These are the activations of a small neural network, seen along a few directions. Each row is one input.
Each table varies a few parts of the input and shows all the possible inputs, shuffled.
A made-up example of a description, with smaller parts first: one of 3 separate values, together with either a single point or one of 9 places around a ring or (one of 6 places along a line, together with one of 8 places around a ring).
Shared parts are said once, and a part with two or three values counts as separate values.

Other details of the inputs vary at random and push rows far along two fixed directions, the same in every table; ignore that.

A family of inputs:
row 1: 35  -19  -77  -41  -41  59  28  -25  31  -4  41  -4  22  84  -22  11
row 2: -40  30  88  32  74  -33  -38  13  -53  -1  -40  9  -25  -41  -23  -13
row 3: 18  4  -41  -46  -26  65  26  -38  42  -4  25  7  37  40  -20  -5
row 4: -13  11  35  41  60  -26  -40  18  -46  -12  -20  8  -67  -9  -38  6
row 5: 55  -17  -74  -40  -48  78  20  -32  33  -6  46  13  3  87  -19  14
row 6: 9  5  31  30  82  17  -55  -1  -72  -13  -7  25  -69  36  -74  0
row 7: -24  20  72  43  56  -33  -49  11  -40  -4  -37  25  -41  -74  -25  -6
row 8: 45  -3  -75  -40  -40  73  33  -32  33  0  40  -4  17  99  -31  7
row 9: 33  -20  -52  -35  -24  45  21  -12  5  5  35  -5  23  82  -7  6
row 10: 4  15  9  29  72  23  -50  -9  -49  -15  -10  10  -64  38  -93  -1
row 11: -19  -7  -4  17  -45  -82  36  48  13  21  -11  -46  25  -36  88  6
row 12: -21  -3  15  -12  -51  -46  30  20  45  8  -5  -9  38  -63  94  4
row 13: 48  -29  -51  -70  -40  103  14  -55  30  -7  47  35  44  70  -18  -5
row 14: -12  16  35  16  82  33  -59  -26  -35  -25  -10  44  -50  -7  -91  -6
row 15: 25  -26  -54  -48  -32  68  17  -45  43  -9  36  16  40  31  -16  -5
row 16: -30  -9  32  0  -48  -65  22  26  37  11  -14  -17  37  -81  99  0
row 17: 49  -22  -82  -40  -36  71  24  -31  31  -7  47  9  9  87  -23  11
row 18: -13  -16  -4  17  -48  -80  34  45  13  17  -7  -37  18  -43  94  8
row 19: -14  16  54  52  50  -40  -45  24  -48  -7  -30  2  -71  -27  -19  5
row 20: -4  -12  -5  -1  -59  -50  33  33  25  10  2  -25  10  -19  85  16
row 21: -12  -16  4  23  -44  -87  36  53  8  19  -14  -37  19  -56  95  7
row 22: 32  -7  -55  -27  -37  47  27  -24  24  3  28  -16  16  72  -19  5
row 23: -38  24  67  41  78  -34  -48  13  -35  -15  -35  22  -46  -64  -27  -7
row 24: -20  3  1  -11  -48  -33  38  8  35  17  -6  -26  55  -43  65  -7
row 25: -23  1  27  12  -39  -83  40  52  -2  27  -15  -51  29  -23  102  9
row 26: 16  20  -9  19  73  49  -44  -17  -43  -20  1  21  -66  61  -105  2
row 27: 34  -18  -51  -59  -43  84  12  -49  46  -12  39  29  30  44  -21  1
row 28: -41  30  58  34  73  -29  -41  12  -28  -11  -34  14  -34  -50  -32  -8
row 29: -12  13  67  46  55  -41  -45  31  -65  -1  -27  8  -64  -15  -7  5
row 30: -31  9  73  28  75  -26  -46  10  -52  -9  -29  25  -30  -45  -18  -10
row 31: 4  -13  -2  12  -59  -59  31  41  14  18  -7  -27  14  -37  85  10
row 32: 41  -27  -74  -56  -38  91  17  -57  42  -7  47  27  43  51  -35  -8
row 33: 11  -11  -46  -46  -22  59  16  -36  40  -8  28  12  39  35  -22  -3
row 34: 16  5  4  9  71  67  -53  -42  -36  -20  0  49  -37  11  -112  -12
row 35: -5  0  -13  6  -55  -51  44  29  18  22  -3  -44  29  -8  68  5
row 36: -24  -15  12  -24  -32  -36  32  19  23  13  -3  -15  62  -32  79  -6
row 37: -27  9  15  15  -42  -82  39  46  16  19  -18  -49  17  -32  88  14
row 38: -21  22  48  63  68  -53  -40  37  -63  -1  -41  -7  -59  -34  -35  -2
row 39: -21  31  52  32  61  -7  -36  -3  -36  0  -33  13  -26  -38  -55  -12
row 40: 5  7  20  36  72  12  -52  -5  -52  -18  -10  17  -72  19  -80  -1
row 41: 25  -9  -54  -53  -38  81  26  -53  47  -2  33  5  49  52  -29  -7
row 42: -25  -5  26  3  -47  -63  22  26  27  13  -14  -14  36  -82  95  -2
row 43: -13  22  30  26  84  31  -59  -23  -44  -17  -19  32  -42  -7  -97  -17
row 44: -20  -8  -2  -9  -38  -41  32  18  31  16  -10  -19  55  -57  65  -4
row 45: -27  5  7  -18  -45  -32  40  10  42  10  -5  -24  51  -39  66  0
row 46: 29  11  5  27  56  47  -55  -20  -51  -16  0  32  -76  43  -97  -2
row 47: 31  -21  -73  -60  -32  95  20  -57  48  -8  42  14  49  63  -39  -7
row 48: -16  4  11  22  -46  -84  43  51  8  26  -21  -49  24  -41  83  5
Description of these inputs: one of 2 separate values, together with one of 4 places along a line, together with either a single point or one of 5 places along a line.
The inputs of row 11 and row 43 match in every part but the choice among 2 separate values. If row 40 is changed in the same way as row 11 into row 43, which row does it become? -> row 15
The inputs of row 48 and row 39 match in every part but the choice among 2 separate values. If row 19 is changed in the same way as row 48 into row 39, which row does it become? -> row 16
Change only the place on the line of 5 in row 11. List by row number the other rows that result. -> row 1, row 10, row 26, row 38
Change only the place on the line of 5 in row 23. List by row number the other rows that result. -> row 14, row 15, row 32, row 34
Change only the place on the line of 4 in row 14. List by row number the other rows that result. -> row 27, row 33, row 45

A family of inputs:
row 49: 21  -24  -33  -36  -63  16  29  -4  39  2  35  -12  18  44  54  16
row 50: -60  20  95  24  34  -79  -10  31  -27  14  -50  -10  26  -95  48  -17
row 51: -23  10  11  17  21  -46  9  36  -5  5  -16  -16  -5  -21  26  7
row 52: 21  -12  -44  -36  -46  54  9  -37  59  -15  26  27  16  5  -7  7
row 53: -26  -16  -3  -45  -27  -1  37  -4  43  6  8  -6  80  -20  60  -11
row 54: 3  -8  -46  -31  -51  1  48  7  39  3  22  -24  37  39  40  7
row 55: 32  -17  -43  -26  -67  7  46  6  33  14  24  -12  39  21  51  10
row 56: -25  1  -29  -22  -56  -23  46  1  75  2  3  -21  50  -45  59  -2
row 57: -1  4  24  34  22  -30  -14  19  -35  4  -18  1  -27  -32  0  -3
row 58: -15  2  27  12  -53  -81  36  51  11  20  -17  -40  19  -45  109  9
row 59: 43  -22  -66  -26  -19  75  6  -43  8  0  30  2  19  68  -65  -5
row 60: 28  -26  -27  -64  -7  95  -6  -57  20  -13  42  51  38  47  -28  -8
row 61: -7  -4  -26  -22  -40  -14  42  8  34  4  14  -35  27  33  47  13
row 62: 22  10  -52  -36  -31  77  11  -54  46  -3  23  13  27  26  -58  -4
row 63: 27  -30  -46  -33  -60  9  40  9  36  5  31  3  27  21  54  17
row 64: -12  35  47  41  64  -3  -41  1  -54  -2  -22  -3  -62  26  -64  -1
row 65: 39  -9  -24  7  38  73  -45  -41  -36  -13  13  28  -38  51  -103  -10
row 66: -14  -1  27  9  -58  -76  40  40  19  18  -12  -44  16  -29  106  9
row 67: 10  24  7  26  55  21  -29  -4  -46  1  -14  15  -39  30  -77  1
row 68: 28  -31  -35  -12  1  45  -23  -22  -4  -10  21  19  -16  30  -35  0
row 69: 20  -8  -35  1  56  66  -38  -39  -23  -21  15  20  -29  58  -112  -8
row 70: -8  22  29  43  65  -10  -39  4  -59  -1  -22  6  -44  -10  -66  -7
row 71: -12  5  -2  19  37  -21  -9  12  -19  -5  -8  -3  -16  -7  -22  -3
row 72: -8  35  40  38  65  1  -41  7  -57  -2  -29  3  -58  18  -66  -3
row 73: -21  7  66  4  36  -9  -25  -4  -25  0  -23  21  11  -48  6  -17
row 74: -34  11  65  43  22  -84  -21  55  -32  0  -32  -8  -45  -58  55  9
row 75: -4  -9  22  29  28  -37  -23  18  -30  -5  -11  14  -37  -33  5  0
row 76: -27  32  52  42  33  -26  -36  4  -10  -4  -35  13  -35  -74  -16  -8
The inputs of row 62 and row 76 match in every part but one. If row 67 is changed in the same way as row 62 into row 76, which row does it become? -> row 55
What do these inputs look like to the network? -> one of 4 places along a line, together with either one of 2 separate values or one of 5 places along a line
